Each row below holds a small network's activations on one input, seen along a few directions.
In each table, some parts of the input vary, and every possible input appears once, in random order.
A made-up example of a description, with smaller parts first: one of 5 places around a ring, together with either a single point or one of 11 places along a line or (one of 2 separate values, together with one of 6 places along a line).
Shared parts are said once, and a part with two or three values counts as separate values.
In the rows, 128 means zero.

Other details of the inputs vary at random and push rows far along two fixed directions, the same in every table; ignore that.

A family of inputs:
r1: [119 158 127 118 142 138 139 143 101 133 130]
r2: [162 126  97 107 144 110 200  90 166 170  78]
r3: [124 147 100 119 123 153 128 127 120 119 122]
r4: [166 106 141 129 128 106 148 127 157 157 112]
r5: [133  99 161 151 139 110 133 121 137 131 144]
r6: [121 177 110 104 114 155 126 162  99 158 128]
r7: [119 133 154 140 112  98 107 141 133  99 159]
r8: [182 108 113  97 151 110 163  96 174 167  92]
r9: [127 178 105 101 119 148 132 160  95 137 136]
r10: [114 123 128 132 127 138 141 125 122 121 114]
r11: [177 127  90 105 140 121 181  89 175 168  76]
r12: [115 100 136 156 115 142 100 128 136 115 137]
r13: [131 105 158 147 112 124 108 144 126 122 156]
r14: [159 102 113 135 133 119 148 101 164 132 108]
r15: [181 121 101  88 153 114 167 101 172 182  80]
r16: [105 174  80 114 116 169 118 142 101 122 133]
r17: [121 169  93  89 134 160 116 144 101 132 134]
r18: [ 93 143 131 122 120 171  71 159  84  99 164]
r19: [116 167  98  93 129 165 111 147 107 153 123]
r20: [ 87  55 193 199 102  90  75 113 128  64 166]
r21: [135  38 186 186 122 115  93 110 163  87 138]
r22: [116  62 176 175 124 117 115 117 143  99 137]
r23: [111 113 141 144 122  94 137 104 151  96 134]
r24: [124  91 136 154 128 114 140 114 142 115 134]
r25: [122  36 191 180 125 114  63 129 141  68 184]
r26: [121 155 123 118 142 133 143 138 103 132 138]
r27: [130 124 121 131 123 148 122 123 132 119 112]
r28: [192 133 104  98 142  98 189 115 163 176  91]
r29: [132 155 127 111 118 143 128 152 109 148 126]
r30: [127 146 114  99 134 155 113 138 115 135 122]
r31: [ 98 163 104 123 113 177 101 146  92 107 135]
r32: [146 115 152 130 122 125 126 143 129 127 127]
r33: [122 129 138 138 114 132 107 159 107 112 159]
r34: [ 94 169  96 116 120 161 138 140  99 146 118]
r35: [ 88 180  95 124 100 146  92 131  95 116 129]
r36: [184 109 106  98 154 106 164  98 172 162  95]
r37: [118 121 123 134 129 130 146 121 124 114 125]
r38: [110 168 126 117 112 159 105 171  83 119 149]
r39: [129 115 157 140 142 121 132 129 126 135 131]
r40: [ 94 160 103 128 110 175 100 148 101 128 132]
r41: [138 100 127 139 134 113 160 107 156 145 103]
r42: [174 121 119 116 160  92 188 103 159 166 101]
r43: [126 117 134 141 119 105 120 101 162  95 131]
r44: [136  99 155 151 144 104 135 125 134 117 146]
r45: [127 173 116 113 109 111 122 142 107 142 123]
r46: [111 107 162 157 131 124 112 137 119 127 156]
r47: [126 115 158 151 132  81 122 115 131 123 131]
r48: [ 83 180  97 114 118 171 128 149  78 119 130]
r49: [125 143 123 109 133 112 114 118 144 113 138]
r50: [104 183 114 107 136 157 132 153  84 141 131]
r51: [175 123 112  99 145  81 152  87 171 158  80]
r52: [120  82 167 147 127 136  78 133 130 104 153]
r53: [124  92 136 153 130 114 142 115 140 107 132]
r54: [131 100 165 151 140 113 130 127 136 135 133]
r55: [ 97 200 108 106 132 122 135 140 103 127 143]
Description of these inputs: one of 5 places around a ring, together with either one of 2 separate values or one of 9 places around a ring.
- The inputs of r17 and r3 match in every part but the place on the ring of 5. If r18 is changed in the same way as r17 into r3, which row does it become? => r31
- Change only the choice among 2 separate values in r49. List by row number the other rows that result. => r51

A family of inputs:
r56: [165 100 141 127 152  91 168 105 158 131 118]
r57: [156  99 149 130 151  88 155  99 162 137 117]
r58: [164 149 102  91 153 135 171 124 140 171  92]
r59: [ 69 100 127 163 106 178  61 128 111  85 162]
r60: [139  51 188 177 123 111 118 130 144 103 151]
r61: [126 175  43  83 120 166 141 108 134 154  86]
r62: [160 114 135 116 134 110 127 123 152 127 124]
r63: [159 151 104  97 145 138 172 128 133 171  94]
r64: [152  62 173 159 137 116 119 127 149 107 143]
r65: [138  68 182 172 122  91 119 120 152 119 135]
r66: [ 89 124 160 163  98 132  78 158  96 101 171]
r67: [162 112 136 119 149  83 160  98 163 145 106]
r68: [ 65 115 137 166  99 157  69 126 105  68 152]
r69: [ 99 183 105  99 132 156 116 150  90 138 140]
r70: [ 79 189 109 117 101 173  94 171  65 138 151]
r71: [ 75 190 108 119 119 163 117 167  68 130 157]
r72: [ 88 185 105 115 111 187 102 178  60 125 160]
r73: [156 155 103  91 149 134 160 124 136 173  92]
r74: [153 110 136 117 150 123 142 122 144 138 119]
r75: [176  93 146 131 132  97 145 111 165 143 104]
r76: [136 109 146 146 127 119 144 135 129 129 132]
r77: [ 82 103 176 176 108 122  74 150 100  88 181]
r78: [ 95 130 155 147 111 126  80 148 106  86 183]
r79: [ 73 198 107 118 114 154  98 159  68 127 160]
r80: [121  35 156 179 125 136  97  99 164  85 142]
r81: [156  95 151 143 140 100 164 117 155 145 109]
r82: [156 121 127 108 154 111 161 116 148 144 109]
r83: [149 137 122 119 138 112 169 119 143 167  96]
r84: [ 92 126 154 145 111 135  67 153  98  89 177]
r85: [ 98  94 170 161 120 150  68 159  97  79 187]
r86: [155 121 130 112 144 103 145 112 151 144 109]
r87: [144 123 134 129 143 100 163 115 145 151 110]
r88: [159 163 101 101 126 111 172 127 144 164  95]
r89: [111 176 105 104 117 158 102 158  92 136 138]
r90: [143  78 176 163 128  79 120 114 159  98 150]
r91: [ 89 191 102 100 118 172  86 164  72 132 151]
r92: [101 172 113 114 117 160 121 155  89 149 133]
r93: [162 153 105  97 137 126 161 122 138 173  89]
r94: [150 110  79 114 136 149 163  92 164 140  87]
r95: [122  53 166 182 110 108  96  96 167  58 135]
r96: [160 133 117  98 153 121 153 115 145 161 100]
r97: [161 149 101  91 152 122 175 122 138 154 102]
r98: [ 87 162  89 124 104 158 108 121 109 102 117]
r99: [140 104 108 134 133 128 164  91 156 113  87]
r100: [143 111 140 140 138 106 160 124 138 130 126]
r101: [ 73  88 154 179 107 149  76 118 118  64 152]
r102: [155 116 136 127 152  88 170 100 157 150 105]
r103: [149 141 118 114 152 106 176 113 140 154 108]
r104: [ 79 201  43  93 109 202 104 135  90 140 119]
r105: [139 104 153 140 131 126 122 130 133 133 129]
r106: [140 190  81  76 133 143 138 136 113 162 106]
r107: [101 228  72  83 103 174 127 169  75 156 129]
r108: [151 147 114 112 139  94 161 111 144 151 107]
r109: [156 121 134 115 136 103 137 120 152 127 123]
r110: [163  97 145 139 150  88 171 105 158 133 117]
r111: [100  97 173 161 113 140  61 153 106  95 173]
r112: [152 161 101 103 135 102 173 118 141 164  95]
r113: [139  58 134 160 115 123 102  95 178  90 129]
r114: [149  61 184 164 122 103  95 128 158  95 153]
r115: [114 171  68 100 132 161 164 108 124 137  82]
r116: [ 74 194 107 108 124 166 107 163  67 121 165]
r117: [142  75 177 167 122  82 122 120 158 100 148]
r118: [157 118 132 123 124 108 148 121 149 152 104]
r119: [170 138 116 106 129 117 154 125 151 152 103]
r120: [ 89  86 184 177 109 145  79 158  99  93 179]
r121: [104 183 106 103 121 135 116 143  97 131 143]
- The inputs of r69 and r82 match in every part but one. If r73 is changed in the same way as r69 into r82, which row does it become? => r58
- What do these inputs look like to the network? => one of 6 places along a line, together with either one of 2 separate values or one of 9 places around a ring
- Change only the place on the ring of 9 in r109. List by row number the other rows that result. => r62, r78, r88, r90, r107, r114, r117, r119
- List by row number the other rows that have the place on the line of 6 in common with r60. => r56, r64, r72, r76, r85, r94, r97, r99, r100, r110
- Change only the choice among 2 separate values in r101. List by row number the other rows that result. => r59

A family of inputs:
r122: [144  86 164 155 135 121 150 134 128 111 140]
r123: [ 82 164  42  97 109 234  83 121 100 133  96]
r124: [156 187  82  88 140 143 214 139 116 183  78]
r125: [144 107 150 155 118 116 146 142 130 122 122]
r126: [107 186  98 100 129 180 145 167  85 170 126]
r127: [110  46 217 200  96 134  24 156 118  95 187]
r128: [ 65 169 127 131 104 199  47 195  43 134 172]
r129: [176 185  69  49 143 141 147 130 135 194  78]
r130: [107  46 119 185 110 129 116  65 178  68 112]
r131: [ 77  93 183 196 102 114  82 152 100  80 183]
r132: [183 110 131 139 129  61 192  91 184 163  84]
r133: [203  64 156 139 159  83 177  94 190 111 108]
r134: [ 95  60 203 206  83  89  57 137 129  56 198]
r135: [ 90 201  86 103 132 152 158 149  75 149 137]
r136: [100  61 201 178 123 153  60 159  98 112 178]
r137: [123  78 172 145 129 142  42 148 119  90 183]
r138: [196  79 138 102 174 113 162 101 171 172  94]
r139: [202 104 125 112 133  80 182 104 184 133  84]
r140: [109  77 193 179 139  77 136 106 142 115 137]
r141: [ 84 173 116 107 131 200  53 176  62 119 181]
r142: [ 78 182 123 133  86 184  72 186  70 130 167]
r143: [154  73 178 163 147  47 165  82 182 138  91]
r144: [149 185  72  85 156 115 187 112 134 153 105]
r145: [117 183  97 101 130 170 149 158  84 128 141]
r146: [ 45 211 114 117  99 143  64 158  63  95 173]
r147: [117 100 166 147 154  86 136  99 142 109 140]
r148: [156 194  61  70 147 108 185 112 139 158  97]
r149: [206  63 163 145 120  64 170 100 197 126  96]
r150: [197  69 148 112 173 107 168 101 171 184  85]
r151: [ 60 174 130 139  96 194  67 199  54 122 176]
r152: [146 181  76  83 154 118 201 113 128 165 100]
r153: [ 58  63 223 204 124 101  67 131 103  60 198]
r154: [125 194  80  72 134 168 120 159 103 142 140]
r155: [112 191  90  88 139 182 114 162  91 137 150]
r156: [206  63 151 130 150  72 170  96 195 108 107]
r157: [170 111 134 116 175  59 181  70 187 137  91]
r158: [ 72  52 213 220 109 108  77 148 106  65 204]
r159: [198  98 135 112 128  92 161 109 189 163  90]
r160: [138  94  77 128 142 106 175  29 207 125  42]
r161: [122 191  91  79 105 168  92 160  92 168 124]
r162: [123 199  82  78 115 165 113 161 100 146 130]
r163: [117  83  92 140 114 180 115  91 166 105  96]
r164: [166 187  86  98 115 128 187 134 130 172  82]
r165: [151 203  63  75 128 107 177 118 132 160  93]
r166: [124  39 125 181 105 151 117  81 176  62 105]
r167: [106 186  96  89 136 181 139 167  79 161 136]
r168: [110 184  94  86 138 183 131 163  87 149 143]
r169: [ 76  66 206 189 123  86  45 122 126  36 203]
r170: [ 81 223  96 112 106 131 125 139  86 152 122]
r171: [167  85 167 142 133  38 156  75 196 135  95]
- What do these inputs look like to the network? => one of 5 places along a line, together with either a single point or one of 9 places around a ring
- The inputs of r169 and r156 match in every part but the place on the line of 5. If r147 is changed in the same way as r169 into r156, which row does it become? => r145
- The inputs of r141 and r155 match in every part but the place on the line of 5. If r150 is changed in the same way as r141 into r155, which row does it become? => r167
- A walk changes only the place on the line of 5. It starts at r136 and steps to r126. List the rest of the walk in order. => r124, r158, r140
- A walk changes only the place on the ring of 9. It starts at r152 and steps to r144. List the rest of the walk in order. => r148, r165, r134, r132, r131, r158, r135

A family of inputs:
r172: [152  40 192 161 115 131  48 157 136  73 200]
r173: [125  69 191 162 126 101  97 129 137 140 128]
r174: [ 31 134  57 132 119 242  62 101  98  84 123]
r175: [168 155 111  69 177 117 156 117 136 166 104]
r176: [110  67 201 203  76 102  56 135 137  77 161]
r177: [ 40 150 156 171  99 118  63 141  82 107 175]
r178: [102 171 104 135  83 105 118 128 124 131 121]
r179: [186 192  66  47 147 132 166 132 137 167  89]
r180: [156  71  47 120 126 171 151  39 208 113  39]
r181: [ 51 142 161 169 122 156 104 159  63  84 185]
r182: [170  70 165 150 171  97 193 109 157 144 100]
r183: [ 38 191 112 144 122 144 132 151  54 102 173]
r184: [197  75 151 121 139  62 149  91 200 105 111]
r185: [176 155 103 102 111 121 152 127 143 183  70]
r186: [182 106 137 107 152 117 157 118 158 215  83]
r187: [ 58 234  72 127  90 167 138 161  55 101 160]
r188: [ 71 118 179 164 106 120  71 140  94 117 160]
r189: [200  95 120 118 138 131 201 131 167 162  94]
r190: [136  67 174 179 111  97 148 123 155  78 138]
r191: [183  91 135 129 140  45 154  78 203 100 117]
r192: [136 222  60  72  98 193 124 179  93 201 102]
r193: [ 79 111 167 162 132 185  93 185  59 112 196]
r194: [192  59 162 156 138  95 186 116 180 121  99]
r195: [170 213  59  25 181 163 169 143 114 211 101]
r196: [117  90 171 148 154  64 108  97 151  86 166]
r197: [102 239  75  55 156 152 133 140  86 151 131]
- The inputs of r190 and r181 match in every part but one. If r192 is changed in the same way as r190 into r181, which row does it become? => r186
- What do these inputs look like to the network? => one of 2 separate values, together with either a single point or (one of 3 separate values, together with one of 4 places along a line)
- Change only the choice among 2 separate values in r175. List by row number the other rows that result. => r179
